A small network was shown many inputs. Here are its activations along a few directions, one row for each input.
In each table, some parts of the input vary, and every possible input appears once, in random order.
Descriptions start from the smaller parts, as in this example, which fits no table here: one of 4 places along a line, together with either a single point or one of 9 places along a line or (one of 3 separate values, together with one of 5 places around a ring).
Shared parts are said once, and a part with two or three values counts as separate values.
In the rows, zero is written as 128.

Other details of the inputs vary at random and push rows far along two fixed directions, the same in every table; ignore that.

Rows:
row 1: [124 151 147 126 144 106  82 108 104  77 174]
row 2: [134 142 125 123 155 142 130 130 153 123 126]
row 3: [138 114 169  81 160 162 136 157 126 102 223]
row 4: [137 173  98 169 111  96  93 117 133  91 106]
row 5: [130 106 127 128 103 145 173 128 137 189  74]
row 6: [122 122 129 119 122 125 133 129 132 133 143]
row 7: [156 108 134 104 150 179 189 144 173 175 112]
row 8: [139  75 149 106 130 184 210 155 150 209 114]
row 9: [151 133 130 128 150 138 114 133 150 136 128]
row 10: [140 143  91 162 124 103  98 119 141 131  66]
row 11: [ 99 175 119 142 121  78  48 100 103  65 166]
row 12: [139 157  91 163 110  96  73 112 137  92  95]
row 13: [125 133 152  99 141 144 108 150 114  78 194]
row 14: [112 123  87 158  88 103 137 115 125 155  56]
row 15: [119 106  96 159  97 129 152 122 124 165  69]
row 16: [137 122 188  76 154 151 137 141 137 108 213]
row 17: [102 156 100 152 109  76  82 105 111 107 104]
row 18: [134  99 172  84 141 168 179 154 150 165 160]
row 19: [143 114 145 115 131 133 146 123 125 132 133]
row 20: [114 142  85 162 103  88  89 109 104  91 115]
row 21: [137 171 106 163 131 105  98 118 132 110 112]
row 22: [147 123 126 115 159 166 165 133 161 169 111]
row 23: [128 124  94 169  85 107 133 101 111 149  38]
row 24: [146 118 132 115 142 171 173 142 166 154 107]
row 25: [132 139  82 166 102 135 138 112 148 149  41]
row 26: [118 122 169 101 151 146 119 147 128  81 219]
row 27: [134 119  95 152  96 102 145 102 121 158  50]
row 28: [120 132 125 123 114 114 121 121 128 127 133]
row 29: [127 130 108 127 133 127 118 130 106 135 123]
row 30: [127 112 132 118 129 134 145 134 133 139 148]
row 31: [143 145  89 173 101 116 145 127 145 151  43]
row 32: [124 104 126 126 119 139 161 137 135 157 111]
row 33: [109 139 102 155  86 106 112 109 119 134  82]
row 34: [120 153 148 123 142 105  83 106 108  79 175]
row 35: [132 119 146 102 158 149 132 144 117 128 180]
row 36: [102 154  93 158 110  82  80 100 108 111 111]
row 37: [123 131 131 126 130 110 126 118 123 136 113]
row 38: [138 101 125 127 130 129 174 123 131 188  68]
row 39: [118 118  77 164 112 100 133 118 111 157  57]
row 40: [136 117 117 114 126 139 137 141 117 134 131]
row 41: [140  93 156  98 140 182 175 159 132 159 154]
row 42: [154 116 130 135 125 159 143 142 159 156  94]
row 43: [127 117 112 146  92 124 151 113 126 167  57]
row 44: [123 125  74 153 111 106 128 124 105 157  51]
row 45: [105 148 144 119 143 106  86 127 119  84 186]
row 46: [142  86 155  91 148 163 207 150 151 219 106]
row 47: [135 117 172  98 140 145 143 134 131 112 167]
row 48: [119 148 110 157 100  88  91 100 104  84  97]
row 49: [129  95 148 110 124 166 179 146 145 181 125]
row 50: [165  97 147 110 144 175 175 158 172 175 106]
row 51: [129 104 144 107 151 151 160 140 135 168 153]
row 52: [133 123 143 122 143 120 131 122 118 128 127]
row 53: [115 144 135 126 149 116  84 125 106  79 195]
row 54: [119 130 120 134 103 113 132 119 127 136  95]
row 55: [114 147 130 124 146 111  83 133 103  73 180]
row 56: [102 177 123 141 122  77  50  97 102  64 163]
row 57: [124 132 117 136 122 108 125 107 119 148  96]
row 58: [122 124 170 105 146 157 114 148 121  82 220]
row 59: [145 155 161 118 167 139 121 150 148 101 181]
row 60: [147 138 105 166 106 137 155 133 148 162  58]
row 61: [142  96 159  89 142 188 173 164 131 158 158]
row 62: [102 144  90 164 117  81  86 109 105  99 109]
row 63: [131 113 157  97 146 158 142 155 125 111 183]
row 64: [109 166 135 147 107  92  56  98 101  43 157]
row 65: [125 131 114 132 105 108 131 114 127 142 100]
row 66: [120 127 162 103 166 140 112 138 122  98 221]
row 67: [129 110 159 103 146 155 143 152 129 111 187]
row 68: [121 118 171  93 167 145 132 149 132 115 209]
row 69: [103 158 110 150 116  84  58 108 104  46 174]
row 70: [129 119 150 111 124 135 146 130 133 133 129]
Each input here is: one of 5 places along a line, together with either one of 3 separate values or one of 11 places along a line.
Changing only the place on the line of 5 turns row 40 into row 61. The same change can be made to row 7. Which row results? -> row 25
Changing only the place on the line of 5 turns row 52 into row 19. The same change can be made to row 38. Which row results? -> row 27
Change only the place on the line of 5 in row 41. List by row number the other rows that result. -> row 3, row 35, row 55, row 63
Change only the place on the line of 11 in row 53. List by row number the other rows that result. -> row 1, row 11, row 29, row 34, row 35, row 36, row 51, row 56, row 57, row 66

Rows:
row 71: [119 126 115 163  94 133 170 123 149 188  54]
row 72: [117 161  88 147 128  73  74 112 129 138 107]
row 73: [133 107 124 126 100 177 195 137 156 169  70]
row 74: [112 153  72 174 120 131 103 123 111  93  98]
row 75: [135 137 155  92 174 134 123 140 141 154 160]
row 76: [137 163 141 163 105  86  88  92 103  76 111]
row 77: [106 168  85 174 105  91  96 130 126 126 113]
row 78: [112 141 193  88 149 162 147 148 157  92 225]
row 79: [116 121  77 167 132 137 176 133 134 187  63]
row 80: [163 103 157 110 181 164 189 143 121 155 146]
row 81: [127 145 107 139 101 109  53 108 137  84 115]
row 82: [143 101 115 161  97  96 166 124 146 192  61]
row 83: [105 181 105 166 117  98  85 127 115  97 127]
row 84: [131 150  97 169 114  61  94 127 114 120 110]
row 85: [143 127 110 163  84 100  87 124 126  85 100]
row 86: [146 110 109 118 169 157 176 114 131 201  70]
row 87: [141 123  69 169 119 103  95 133 111  86 102]
row 88: [151 139 129 130 129 117  77 155 117  63 173]
row 89: [ 84  86 196  59 137 144 148 122  49 124 232]
row 90: [140  98  88 121  96 139 148 119 162 172  43]
row 91: [121 167  90 167 103 125  94 130 113 101  92]
row 92: [144 112 117 130 111 143 142 110 148 181  43]
row 93: [144 141 213  71 173 167 119 120 143 111 208]
row 94: [136 127  97 153  80  94  99 119 129  76  93]
row 95: [130 163 116 161 126  68  83 124 103  92 123]
row 96: [113 148  67 169 116 132  82 137 119  71 132]
row 97: [120 183 102 170 110 116 102 112 104 110  92]
row 98: [ 89  57 169  57 118 155 132 154  68 114 239]
row 99: [142 117 141 100 132 149 177 101 149 183  70]
row 100: [131 126 139 126 110 168 198 120 147 169  80]
row 101: [ 69  98 136 101  96 103  93 111  36  86 183]
row 102: [131 103 155  81 147 141 169 131 176 181 146]
row 103: [122 146  75 140 141 112  51 118 121  69 139]
row 104: [148  91 111 141 156 129 194 143 131 192  83]
row 105: [115 179 163 142 116 135  91 108 120  66 168]
row 106: [136  95 109 126  90 179 187 150 167 168  78]
row 107: [142 129 159  95 149 192 124 185 147 100 217]
row 108: [108 155  83 150 154  85  81 100 117 114 109]
row 109: [120 110 153 107 125 160 190 150 173 168 155]
row 110: [141 110 164 103 189 134 143 162 136 113 233]
row 111: [153 118 135  89 154 163 111 157 148 135 158]
row 112: [145 102 160  75 145 174 166 130 162 156 123]
row 113: [114 119  70 168 127 128 167 138 142 185  85]
row 114: [138 120 206  81 160 135 150 146 146  92 220]
row 115: [128 170 106 134 134 104  52 112 112  84 119]
row 116: [136 101 106 149  96  92 178 121 150 181  60]
row 117: [145 106 127 156 105 105 172 121 138 186  51]
row 118: [107 159 145 108 138  96  82 100 140  82 160]
row 119: [137 107 144 113 135 139 166 119 161 207  80]
row 120: [ 72  73 161  81 121 116 155 127  61 158 188]
row 121: [145 171 157 133 147 102  84 123  94  64 173]
row 122: [133 177 143 114 158 115  71 107 110  93 155]
row 123: [ 80  49 151  79 116 124 185 139  80 201 180]
row 124: [156 110 168  97 186 166 140 161 122  87 211]
row 125: [106 154  80 149 152  77  69 105 125 108 138]
row 126: [111 168  83 177 128 122 111 105 102 102  98]
row 127: [135 131 197  96 142 194 136 156 150  95 210]
row 128: [137  99 132 117 128 132 167 124 170 220  86]
row 129: [139 145 126 163  95  94  86 109 112  76  99]
row 130: [120 153  85 142 149 110  67 104 111  83 116]
row 131: [152 114 197  81 149 158 146 148 141  78 202]
row 132: [171  98 125 130 130 149 180 155 128 184  68]
row 133: [127 111 162 119 126 163 178 153 170 179 156]
row 134: [137 111 136 128 102 180 146 155 159 137 129]
row 135: [132 155 126 153 101  85 113  89 109  82  92]
What do these inputs look like to the network? -> one of 5 places along a line, together with either a single point or (one of 3 separate values, together with one of 4 places along a line)
Changing only the place on the line of 5 turns row 77 into row 97. The same change can be made to row 113. Which row results? -> row 126
Changing only the place on the line of 5 turns row 94 into row 131. The same change can be made to row 96. Which row results? -> row 74
Change only the choice among 3 separate values in row 122. List by row number the other rows that result. -> row 97, row 121
A walk changes only the place on the line of 5. It starts at row 128 and steps to row 119. List the rest of the walk in order. -> row 93, row 92, row 81
Change only the choice among 3 separate values in row 96. List by row number the other rows that result. -> row 87, row 103
Change only the place on the line of 4 in row 128. List by row number the other rows that result. -> row 72, row 102, row 125

Rows:
row 136: [ 58 111 117 134  87  62 122  95  73 148 140]
row 137: [132 160 127 111 163  74  34 103 105  48 176]
row 138: [141 108 122 118 171 178 164 164 133 174 139]
row 139: [144 111 113 142 144 160 172 161 139 157 118]
row 140: [143 121 115 146  82 115 137 110 119 145  33]
row 141: [ 99 171  90 153  84 112  37 113  89  26 145]
row 142: [150 146 133 148 141 109 129 117 122 121 103]
row 143: [140  91 142 106 116 186 169 170 140 146 135]
row 144: [ 73 131 144 126 105  40  66  88  29  60 186]
row 145: [118 131  33 162 116  85  79 119 111 125  66]
row 146: [111 147 177  84 121 159 108 128 146  97 198]
row 147: [138 104  86 135 149 149 139 145 128 177 102]
row 148: [123 139  79 181 100 102 165 113 155 202  19]
row 149: [ 67 105 131 117 115  90  97 130  45  82 222]
row 150: [111 153  95 145 135  96  88 102 141 145 108]
row 151: [118 145 112 137 104 106  81  75 102  75  81]
row 152: [121 116  58 144 114  93 138 108 156 214  21]
row 153: [151 124 112 131 151 109 116 108 118 158  85]
row 154: [154 150 129 153 124  96 123 112 123  97 112]
row 155: [112 169 171 127 113 111  65 123 145  43 220]
row 156: [102 188 153 120 166 109  54 118 134  67 221]
row 157: [163 113 202  96 157 153 157 153 146 105 184]
row 158: [101 124  85 145  82 127 141  85 146 169  30]
row 159: [133 127  66 170 128 135 162 140 123 171  55]
row 160: [150  95 157 114 127 182 159 172 144 126 177]
row 161: [160  97 158 104 160 188 196 182 155 142 188]
row 162: [150 119 187  72 136 173 141 132 124 115 162]
row 163: [168 117 188  84 194 173 185 151 141 158 168]
row 164: [171  95 187  98 133 166 178 146 146 150 140]
row 165: [123 139 112 164 110 115  96 147 124  64 145]
row 166: [127  86 130  95 134 200 167 143 136 144 132]
row 167: [134 132 163 102 171 163 182 149 169 181 158]
row 168: [148 134  93 159 135 105 134 103 113 179  30]
row 169: [139 133 165 113 143 145 170 145 174 142 173]
row 170: [134 112 161 122 124 147 178 149 179 165 132]
row 171: [100 163 116 152  75  96  80 106 136  92 104]
Changing only one part turns row 145 into row 137. The same change can be made to row 138. Which row results? -> row 168
What do these inputs look like to the network? -> one of 3 separate values, together with either a single point or one of 11 places along a line
List by row number the other rows that have the choice among 3 separate values in common with row 171. -> row 136, row 146, row 148, row 150, row 152, row 155, row 156, row 158, row 167, row 169, row 170
Change only the choice among 3 separate values in row 158. List by row number the other rows that result. -> row 151, row 166
Change only the choice among 3 separate values in row 159. List by row number the other rows that result. -> row 163, row 167
